Look-ups in named tables: a row name and a column name give one cell, copied from the table.

Table tem
	lote	mal	vofepul	dibapi	duri	reb
zisize	0.79	0.29	0.76	0.66	0.65	0.55
fumenu	0.85	0.55	0.88	0.76	0.59	0.68
fituzo	0.26	0.65	0.37	0.63	0.54	0.48
sadus	0.40	0.34	0.39	0.52	0.56	0.31
tib	0.19	0.53	0.30	0.61	0.56	0.32
lipus	0.49	0.45	0.44	0.36	0.45	0.37
vuf	0.34	0.35	0.43	0.85	0.72	0.40
lus	0.51	0.66	0.42	0.16	0.32	0.54
mipof	0.12	0.59	0.20	0.58	0.49	0.30
lagupon	0.58	0.21	0.55	0.69	0.70	0.47
zor	0.92	0.47	0.80	0.46	0.52	0.75

duri of fumenu: 0.59
mal of lipus: 0.45
lote of zor: 0.92
vofepul of mipof: 0.20
duri of lipus: 0.45
reb of zisize: 0.55
mal of lus: 0.66
reb of vuf: 0.40
Which row has the largest mal? lus

gipe:
	kef	labu	pev	mafogu	paruk	badukav	zesom	mef	povep
dedov	29	198	42	122	107	24	140	139	110
dipeni	184	176	84	110	93	151	182	163	12
lur	11	141	59	161	81	56	83	196	127
labubik	66	84	68	71	225	91	140	45	55
gim	177	35	188	137	76	195	59	134	151
katasu	175	205	126	138	9	118	143	179	124
kelugal	12	114	65	169	85	76	68	208	120
mivod	67	106	60	69	219	81	153	48	51
vivego	162	146	158	156	2	136	90	183	171
kopazib	42	44	141	117	140	81	44	64	210
lun	41	16	126	108	182	101	51	60	162
lotu	162	82	179	156	29	166	59	168	175
dodamuz	192	27	187	116	108	204	76	103	127

What is the mef of mivod in gipe?
48
What is the paruk of dipeni in gipe?
93
What is the mafogu of kelugal in gipe?
169
What is the mef of dodamuz in gipe?
103
What is the badukav of dodamuz in gipe?
204
What is the pev of kopazib in gipe?
141
What is the pev of gim in gipe?
188
What is the mafogu of gim in gipe?
137
What is the pev of labubik in gipe?
68
What is the zesom of mivod in gipe?
153
What is the povep of dodamuz in gipe?
127
What is the badukav of kopazib in gipe?
81
Row with the largest mef: kelugal

rotepef =
           vus  zumemo    lat  papuv
sefulup  55177   67172  61211  75322
bel      73208   64480  67773  92801
nefafu   66202   64836  69085  78686
tatula   77495   69662  48356  85920
mase     49153   65755  68921  22959
ral      86328   59577  29313  84530
vil      51055   59895  86548  88624
burog    55534   66627  68372  19494

What is the vus of nefafu in rotepef?
66202
What is the lat of burog in rotepef?
68372
What is the lat of ral in rotepef?
29313
What is the papuv of nefafu in rotepef?
78686
What is the zumemo of tatula in rotepef?
69662
What is the papuv of mase in rotepef?
22959
What is the zumemo of bel in rotepef?
64480
What is the vus of tatula in rotepef?
77495
What is the lat of mase in rotepef?
68921

kubano:
	veru	tozozad	tomafuf	zep	sib	rafaf	nol	kel
moko	6.0	6.2	5.1	6.5	4.5	5.0	5.5	5.9
sovite	6.0	6.0	5.3	6.5	4.5	4.9	5.8	5.6
robev	6.0	6.6	4.7	6.4	4.7	5.6	4.7	5.9
vapine	5.9	5.5	6.1	6.1	5.2	5.0	6.5	5.8
rin	6.4	6.1	4.7	7.5	2.3	3.2	6.1	6.0
zutina	6.0	5.6	5.9	6.2	5.0	4.9	6.4	5.1
pum	5.7	5.0	7.1	5.3	6.9	5.9	7.1	5.9
kinegek	5.7	5.0	7.1	5.4	6.8	5.8	7.1	5.8

What is the tozozad of robev in kubano? 6.6
What is the tomafuf of kinegek in kubano? 7.1
What is the rafaf of robev in kubano? 5.6
What is the kel of robev in kubano? 5.9
What is the sib of sovite in kubano? 4.5
What is the sib of zutina in kubano? 5.0
What is the kel of rin in kubano? 6.0
What is the sib of robev in kubano? 4.7
What is the tomafuf of vapine in kubano? 6.1
What is the rafaf of sovite in kubano? 4.9

difav.csv
,munola,tidar,bazez,puf,ziv,muk,gemi,vamapim,kod
pazali,61834,64440,22478,34498,18916,58433,71405,41950,24998
vobag,57243,60038,27804,30487,18048,57845,64926,41718,29191
gopo,67636,65265,16547,44036,23381,57889,75428,42670,18984
sunem,59222,62414,25341,31898,18195,58143,68181,41758,27392
zivi,69631,59332,13468,55957,31996,53727,71889,42884,14446
getolob,69488,63130,14434,50269,27372,56369,74766,42920,16216
mopiz,64807,65612,19431,38590,20539,58434,74058,42283,22088
turigiz,64533,50096,15571,61534,39731,46875,62041,41728,15276
rarig,55682,57698,29840,29850,18252,57564,61998,41770,30516
sunuse,54574,55545,31488,29629,18575,57355,59461,41860,31462
pip,67811,54684,13930,59910,36345,50364,67323,42454,14188

What is the ziv of sunuse in difav?
18575
What is the tidar of sunuse in difav?
55545
What is the bazez of pip in difav?
13930
What is the tidar of pazali in difav?
64440
What is the ziv of mopiz in difav?
20539
What is the ziv of gopo in difav?
23381
What is the bazez of mopiz in difav?
19431
What is the ziv of vobag in difav?
18048
What is the muk of turigiz in difav?
46875
Which row has the largest bazez? sunuse

